Each row below holds a small network's activations on one input, seen along a few directions.
Each table varies a few parts of the input and shows all the possible inputs, shuffled.
A made-up example of a description, with smaller parts first: line(4) and (point or ring(9) or (values(2) and ring(5))).
Shared parts are said once, and a part with two or three values counts as separate values.
(in the rows, 128 means zero)

Other details of the inputs shift rows strongly along two fixed directions, in all tables alike. That doesn't count.

Rows:
r1: [116 138 107 140 122 157 135  96 162 141  74 166 110]
r2: [103 136 132 174 113 153 144 129 105 115  75 128 134]
r3: [102 161  95 138 146 141  94  93 158 135  87 120 143]
r4: [138 123 193  72 133  99 124 112 100 149 192 111 149]
r5: [129 115 125 135 103 139 187 138 119 111 129 107  81]
r6: [129 131 144 137 102 160 181 150 114 133 120 110  83]
r7: [137 143 115 139 120 121 124  99 130 140 119 114  91]
r8: [135 108 152 159  85  95 127 157 136 112 140  93 145]
r9: [120 112 111 141 166 157  75  85 165 130  87 187 160]
r10: [101 162 121 236 127 106 182 106 150  73  25 127 152]
r11: [117 117  77  72 149 156  95 113  85 120 160 140 131]
r12: [109 111 187 251 112 126 159 127 148  98  43 142 130]
r13: [120 123 102  83 148 116  73 167 113 145 157 152 188]
r14: [177 111 167  99 104 103 120 191  87 119 192  78 121]
r15: [114 142  96  70 148 175  76 115  92 157 165 175 114]
r16: [146  98 106  75 136 133 109 132 133 187 191 139 123]
r17: [185  61 175 115  86 124 159 173  59 103 218  58  90]
r18: [169 130 129  79  85 104 168 182  86 136 181 100  84]
r19: [141 143  80  70 141 137 108 125  73 126 189 128 144]
r20: [ 91 113 125 215 170 139 183 107 213  86  31 162 130]
r21: [125 141 114 141 107  94 135 148  99 107  96 127 140]
r22: [125 111  99  67 147 145 103 137 154 182 179 126 141]
r23: [152  81 126  90 139 143 132 146 100 118 202 113 108]
r24: [118 148  78  49 114 137  97 136 145 153 174 136 127]
r25: [110 180 110 146 151 119 120 126 165 104  67 141 126]
r26: [191  97 178  97  62 100 142 187  99 121 239  46  79]
r27: [166 108 231  81  80  86 199 153  99 158 212  70 100]
r28: [114 116  83  99 189 170  61  83 172 149 112 209 156]
r29: [122 120  85  74 145 153 116 119  96 121 170 134 105]
r30: [ 91 182 160 115 154 104 145  67 153 129  94 142 132]
r31: [168 120 155  93  50 122 173 169  94 163 200  33  63]
r32: [112 148 162 227 121 147 174 116 139  81  29 110 101]
r33: [154  95 170 175  46 110 197 163  57  87 144  49  83]
r34: [107 101 105  98 160 168  87 139 101 152 149 163 177]
r35: [112 140 130 143 118 159 148 125 132 141 100 159  93]
r36: [ 95 147  67  65 175 182  38  94 100 158 139 209 154]
r37: [108 161 105 144 122 120 100 110 161 101  89 122 134]
r38: [134 100 129  87 151 164  71 133  92 152 183 164 139]
r39: [ 92 147  55  75 145 148  55 104 122 176 134 145 179]
r40: [136 117 124 150 152 122 114 103 163 142 122 137 121]
r41: [123 139 200 120 147  95 156  99 147 133 138 121 133]
r42: [ 92 161 108 211 141 122 162  77 208 127  13 152 110]
r43: [133  77 147 162 111 123 156 147 104  99 136 106 136]
r44: [114 158 105 130 134 138 116 104 160 138 104 105 115]
r45: [123 120  96  70 135 129  98 147 168 152 178 147 144]
r46: [118 155  58  59 173 127  64 121 108 130 131 177 160]
r47: [114 119 170 240 107 103 163 125 180 108  50  83 143]
r48: [143 136 143 132 147 109 125 162 152 112 128 122 129]
r49: [132 163 130 134 118 111 118 147 121 103 101 108 123]
r50: [141 116  92  90 173 134 105 128 109 124 181 145 173]
r51: [104 173  75 145 176 136 135  92 156 102  86 165 144]
r52: [105 107 103 148 152 151  77  93 156 142  82 193 182]
r53: [139 109 136 153 127  89 134 161 121 108 112 134 159]
r54: [132 123 106 104 161 114 133 154 156 134 129 168 144]
r55: [143 133 173 227 138  84 187 144 180  67  47 120 109]
r56: [180  98 197 184  10 114 181 154  59 113 133  50  70]
r57: [117 105  69  55 176 177  66 101 161 182 144 216 160]
r58: [123 142 211 134  65  73 183 118  78 128 138  73 121]
r59: [112 154  63  88 158 144 140 116 132 140 143 163 142]
r60: [ 88 162 125 216  97 100 137 111 178  85  30 116 142]
r61: [167 112 122  96 143 125 142 150 100 122 209 114 130]
r62: [132 163 152 217 120  89 188 131 161  66  32 113  89]
r63: [155  99 157 102 126 156 110 150  90 148 197 137  99]
r64: [134 124 145 159 120 107 115 136 165  99 122 106 139]
r65: [155 128 181 168  83 145 191 155  88 103 129  66  57]
r66: [111 165 184 127 122  92 153  83 119 121 110 109 127]
r67: [133 111 150 143 152 162 141 141 131 121 130 129 116]
r68: [181 109 145  84  69 147 125 135  68 145 195  95  66]
r69: [128 123  78  70 193 122  65 133 130 131 146 183 181]
r70: [174 115 133  93  78 116 113 130  61 154 196  72  84]
r71: [133 127 102  58 154 128 103 173 142 156 173 153 149]
r72: [ 81 179 141  98 157 112 153  74 166 152  91 163 147]
r73: [144 114 108  94  83 116 102 128  63 168 178  99 122]
r74: [132 101 128  92 141 169 139 158 120 158 166 142 122]
r75: [120 139 116 160 127 152 104  83 140 117  65 154 124]
r76: [111 111 103 152 151 120  87  99 148 155 105 159 174]
r77: [ 89 144 121 177 124 150 112 108 117 124  65 170 139]
r78: [172  92 139 106  96 108 150 174  57 127 224  88 149]
r79: [142 100 136 100 148 166 104 147  94 138 171 130 138]
r80: [175 135 190 162  29  90 186 168 113  88 160  21  46]
r81: [146 108 144 169 132 113 119 109 145 130 115 115 126]
r82: [103 115  96  86 177 178  89 124 147 172 144 210 148]
r83: [120 120 210 136 108  79 159 117 113 138 138 107 158]
r84: [116 166 111 117 127 121 141 150 156 126  98 135 119]
r85: [ 86 167  42  52 168 136  37 129 116 154 125 190 200]
r86: [129 127 177 234 122 110 159 117 189  97  54  78 124]
r87: [106 143 121 218 173 121 192 111 213  91  42 161 151]
r88: [106 139 123 176 169 131 119  99 209 125  71 129 142]
Each input here is: values(2) and line(4) and (point or ring(10)).
Q: Changing only the line(4) part turns r16 into r81. The same change can be made to r6. Which row results?
A: r32
Q: Changing only the line(4) part turns r74 into r67. The same change can be made to r84. Which row results?
A: r25
Q: Changing only the line(4) part turns r38 into r82. The same change can be made to r19. Which row results?
A: r59
Q: Which other rows agree with r77 in the line(4) part and the values(2) part? List them by row number.
A: r2, r10, r21, r33, r39, r56, r58, r60, r73, r85
Q: Which other rows does r83 become when the line(4) part takes its other values? List them by row number.
A: r4, r27, r41
Q: Which other rows does r47 become when the ring(10) part takes its other values? List them by row number.
A: r8, r12, r13, r34, r43, r52, r53, r76, r78
Q: A walk changes only the ring(10) part. It starts at r26 and steps to r88. List the rest of the walk in order.
A: r40, r28, r63, r67, r23, r61, r55, r48
Q: Which other rows does r58 become when the line(4) part takes its other values? List them by row number.
A: r30, r66, r72

Rows:
r89: [ 96 143  62  41 185 128  67 112 151 169 163 173 185]
r90: [126 139 147 223 107 126 184 141 141  84  51 115 104]
r91: [149 127 122  46 133 115 105 143  95 151 215 111 142]
r92: [178  92 158  95  63 132 153 173  27 126 216  62  79]
r93: [134 159 155 191 102 104 181 116 148  91  69  96  97]
r94: [ 84 148 111 211 148 148 124  78 175 109  26 164 142]
r95: [154 104 143 117 107 116 123 169 111 120 173 103 125]
r96: [138 110 139 157 132 116 117 132 146 125 112 123 139]
r97: [138 104 151 143 117 126 122 128 121 133 146 123 141]
r98: [180  80 173  99 102 132 163 166 104 144 213  96  82]
r99: [ 96 116  74  81 200 150  67 104 134 140 132 200 194]
r100: [ 90 163 122 144 136 129 129  90 160 132  60 158 135]
r101: [121 156 135 129 118 120 137 112 120 123 114 124 107]
r102: [136 119 143 154 123 160 164 127 147 126 114 120  81]
r103: [ 93 142  92  39 179 141  65 102 136 177 157 186 189]
r104: [124 125 162 227 131 107 179 140 168  84  51 130 135]
r105: [112 136  70 101 155 156  68 106 131 149 114 163 147]
r106: [175 118 146  75  49 104 161 172  63 145 222  48  73]
r107: [109 139  68  95 149 158  77 127 130 131 126 162 145]
r108: [126 142 188 190 122  92 173 122 153 100  85 101 116]
Q: Describe the family of inputs behind these rows.
A: values(2) and (point or line(4) or ring(5))
Q: Changing only the values(2) part turns r99 into r92. The same change can be made to r98. Which row results?
A: r102
Q: Which other rows does r89 become when the values(2) part takes its other values? List them by row number.
A: r106
Q: Which other rows does r89 become when the line(4) part takes its other values? List them by row number.
A: r91, r103, r108

Rows:
r109: [105 130 123 188 153 125 143 126 161  96  62 162 155]
r110: [180  89 174 128  88 118 171 165 107 130 194  72  84]
r111: [115 137  81  73 133 155  76  99  97 152 150 152 133]
r112: [178  92 218 163  74 112 191 170  89 113 160  70  80]
r113: [103 150  83 100 131 147  89 109 132 155 112 153 132]
r114: [169 121 200  80  82  83 180 158  83 143 215  61  99]
r115: [109 139 150 217 121  98 148 124 180  98  40 121 141]
r116: [170 127 140 105  75 127 149 159  89 132 176  75  64]
r117: [178  81 185 108  79 123 171 179  72 137 215  84  90]
r118: [111 145 102 118 137 154 108 105 106 131 118 145 123]
r119: [138 125 101  92 146 122  95 145 131 133 159 138 144]
r120: [177 103 213 159  63 100 188 167 119 118 167  46  75]
r121: [103 131 105 168 168 130 132 125 167 100  71 158 159]
r122: [ 94 150  99 170 146 153 140 104 154 110  53 171 126]
r123: [170 100 171 138  63 100 151 166  78 127 178  59 113]
r124: [126 113 125  86 136 131  97 128 132 166 163 141 144]
r125: [115 124 173 214 131 116 156  95 174 100  52 128 127]
r126: [113 126 171 210 147 127 159 104 166 100  60 134 130]
r127: [109 142  66  68 134 159  72 103 104 168 149 155 144]
r128: [110 154  90  22 168 106  81 120 109 157 188 157 183]
r129: [104 185 161 185 113  90 193  99 160  97  47 107 105]
r130: [115 109  76  39 187 163  78 125 126 167 187 182 166]
r131: [120 125 105 107 159 136  93 132 118 129 130 166 166]
r132: [110 135 151 217 144 116 148 114 156  84  48 130 144]
r133: [106 166 138 209 112 125 162 106 182  95  32 114  98]
r134: [113 116  85  49 166 151  60 106 124 183 179 173 175]
r135: [118 121  92  87 152 133  69 113 112 140 151 155 170]
r136: [127 141 107 157 123 141 147 119 144 114  94 122  99]
r137: [132 122 124 111 155 131 113 125 160 141 139 146 131]
r138: [100 150  80 106 160 163  93 103 125 137  97 185 142]
r139: [166 108 123  70  82 147 146 168  54 140 212  83  79]
r140: [121 135 108 116 142 120  99 132 149 127 129 135 155]
r141: [122 128 106 161 154 122 127 127 163 106  97 142 147]
Q: Changing only one part turns r140 into r120. The same change can be made to r135. Which row results?
A: r125
Q: Describe the family of inputs behind these rows.
A: values(3) and (point or ring(10))
Q: A walk changes only the ring(10) part. It starts at r127 and steps to r113. List the rest of the walk in order.
A: r133, r116, r136, r139, r122, r138, r118, r111
Q: Which other rows does r132 become when the values(3) part takes its other values? List them by row number.
A: r118, r126
Q: Which other rows does r119 become when the values(3) part takes its other values? List them by row number.
A: r116, r137

Rows:
r142: [126 133 178  93 175 128 117  75 179 181 144 156 143]
r143: [132 113  94  58 178 104 112 185 144 148 169 167 196]
r144: [133 148  36  27 103 135  77 153 124 180 200 112 123]
r145: [120 122 235 202 103  65 196 148 151 110  84 107 174]
r146: [202  89 187 178  43 125 133 189  34  88 165  48  66]
r147: [ 66 155  54 160 178 220 113  80 136 120  18 216 122]
r148: [195  36 209 182  61 107 183 221  61 117 180  85 118]
r149: [121 158 113  13 135 105  29 111  67 159 198 136 164]
r150: [113  88  59 124 189 173  68 103 102 120 158 179 180]
r151: [183 104 183 115 125 114 180 169 166 137 194  83  63]
r152: [108 157 182 207  37  77 174 100 152 129  63  48  89]
r153: [122 101  70 119  89 180  71 136 103 166 146 119 119]
r154: [ 99 152  67 149 210 113 131 100 195  85  75 153 179]
r155: [169  50 152 101 140 187 108 134 131 155 187 152  97]
r156: [122 167 117  20  94 144 137  96  36 177 191 137  93]
r157: [ 72 155 140 183 185  95 134  48 179  91  50 141 193]
r158: [112 192  99 185 162  98 114 122 195  67  25 148 139]
r159: [108 186 131 190  98 133 227 133 148  74  57 117  47]
Q: Describe the family of inputs behind these rows.
A: values(3) and (point or line(5))
Q: Changing only the values(3) part turns r153 into r152. The same change can be made to r150. Which row results?
A: r157
Q: Which other rows does r155 become when the values(3) part takes its other values? List them by row number.
A: r142, r151
Q: Which other rows agree with r151 in the values(3) part? List them by row number.
A: r143, r144, r154, r158, r159

Rows:
r160: [136 100 110  52 169 151  66 134 140 175 188 193 162]
r161: [124 147 182 158  94  91 173 102 129 104 111 107 115]
r162: [101 118 130 155 157 138  75 125 153 129  84 161 186]
r163: [154 135 150 165  96 122 132 140  75 107 121 108  99]
r164: [169  89 142 141  95 109 126 142  75 131 180  96 135]
r165: [143  91  82  53 177 147  99 122 124 170 194 169 154]
r166: [ 62 138 112 182 167 150  99  77 151  94  32 180 180]
r167: [ 90 136  91 142 161 122 109 105 138  91  71 183 169]
r168: [102 147 119 147 163 102 118  74 171 143  96 155 168]
r169: [148 145 162  66 101 132 119 129  61 161 192  83 100]
r170: [140 104 159 156  71 164 164 135 111 143 132  88  62]
r171: [ 85 145 123  67 151 138  92  84 118 151 147 149 164]
r172: [121 103 197 185 110 148 182 113 133 100  98 112  98]
r173: [155  94 148  75 113 134 157 148  90 126 197 126  96]
r174: [129 126  94 156 171 153 101 104 214  96 101 135 104]
r175: [104 150  96  42 155 113 102  98 122 142 157 165 161]
r176: [102 124  62  82 120 174  54 114  89 167 137 151 144]
r177: [153  84 190 129 115 142 133 157 130 147 162 112 119]
r178: [152 110 149 158  68 144 169 137 115 140 137 103  54]
r179: [136 158 140 154  70 101 177 123 144 122  85  89  83]
r180: [134 110  96  81 151 118  68 156 124 138 155 170 182]
r181: [136  98 168 217 107 118 151 124 116 106  93  84 139]
r182: [116 179  71  25 172 139  89 126 106 156 173 148 152]
r183: [ 69 177 109 140 170 113 146  94 184  98  63 158 168]
r184: [153 149 161 180 100  91 149 121 183  76 106  49  76]
r185: [113 186 137 156 146 114 134  80 154 120  64 147 125]
r186: [ 90 166  94 171 203 162 144 111 188 105  43 184 131]
r187: [167  94 112  99 108 118 133 180  67 130 215  80 148]
r188: [129 118 173 182 115 128 213 151 144  80 109 104  95]
r189: [128 138 181 170 119  67 161 140 179 113  83 113 129]
r190: [116 158  74 113 163 145  99 145 104 112 115 152 149]
r191: [174 118 168 135 107 129 183 160  94 117 151  99  57]
r192: [142 129 191 141 100  79 140 143 141 137 143 104 124]
r193: [173  85 167 101 116 116 142 177 130 140 179 122 112]
r194: [ 76 165  47 176 147 152 111 118 172 108  30 169 154]
r195: [146 122 140 111 121  81 152 123 125 140 158  98 134]
r196: [139 109 134 104  97 124 112 136  62 116 176 129 134]
r197: [101 124  91 161 199 149 143 111 198 125  86 173 168]
r198: [152 147 131  85  59 123 131 127  92 164 173  93  88]
r199: [107 135 188 162 126  99 130 124 165 138  96 113 142]
r200: [106 132  47  64 151 181 105 140 137 165 159 166 119]
r201: [178  75 147  90 115 135 135 139  89 163 224 111 114]
r202: [118 117  85 156 165 113 109 110 145 115  89 160 178]
r203: [157 100 151 122 103 110  96 166 100 134 167 126 148]
r204: [129 133 111 189  78 119 152 138 125 101  63 110  96]
r205: [148 113 154  98 128 172 127 134  81 150 174 117  89]
r206: [140 173 164 164 114  92 178 117 137 102  74 101  94]
r207: [114 113 106  64 163 163  97 100 117 149 173 190 142]
r208: [115 148 131 174 168 153 136  95 158 119  67 176 107]
r209: [154  75 151 108 129 154 131 128 102 162 192 108 126]
r210: [133 146 163 140  58 129 156 119 114 147 117  69  86]
r211: [113 129 175 186 125 101 160  94 153 129  93  90 138]
r212: [123 126 140 187 132 106 137 173 161  91  85 125 163]
r213: [100 150 110 141 165 100 145 114 170 129 107 126 166]
r214: [156 115 141  91  97 148  96 153  30 142 186  93 108]
r215: [146 109 173 171 127 120 176 178 172 110 116 113 119]
r216: [158 112 107  96  55 137 106 154  51 152 185  99  92]
r217: [123 167 132 157  77 112 184 141 148 119  90  78  92]
r218: [ 96 137  82 109 155 136 109 136 114  99 126 158 173]
r219: [ 94 150  95  63 181 110  82 142 166 158 152 163 186]
r220: [148 141 131 163 115 114 143 143  93  93  95 116 106]
r221: [141 125  47  86 158 147  32 124 141 108 164 128 145]
r222: [107 127  50  71 155 170  95 113 146 167 133 188 116]
Q: Changing only one part turns r211 into r209. The same change can be made to r206. Which row results?
A: r191
Q: Describe the family of inputs behind these rows.
A: values(3) and (point or (line(4) and line(5)))
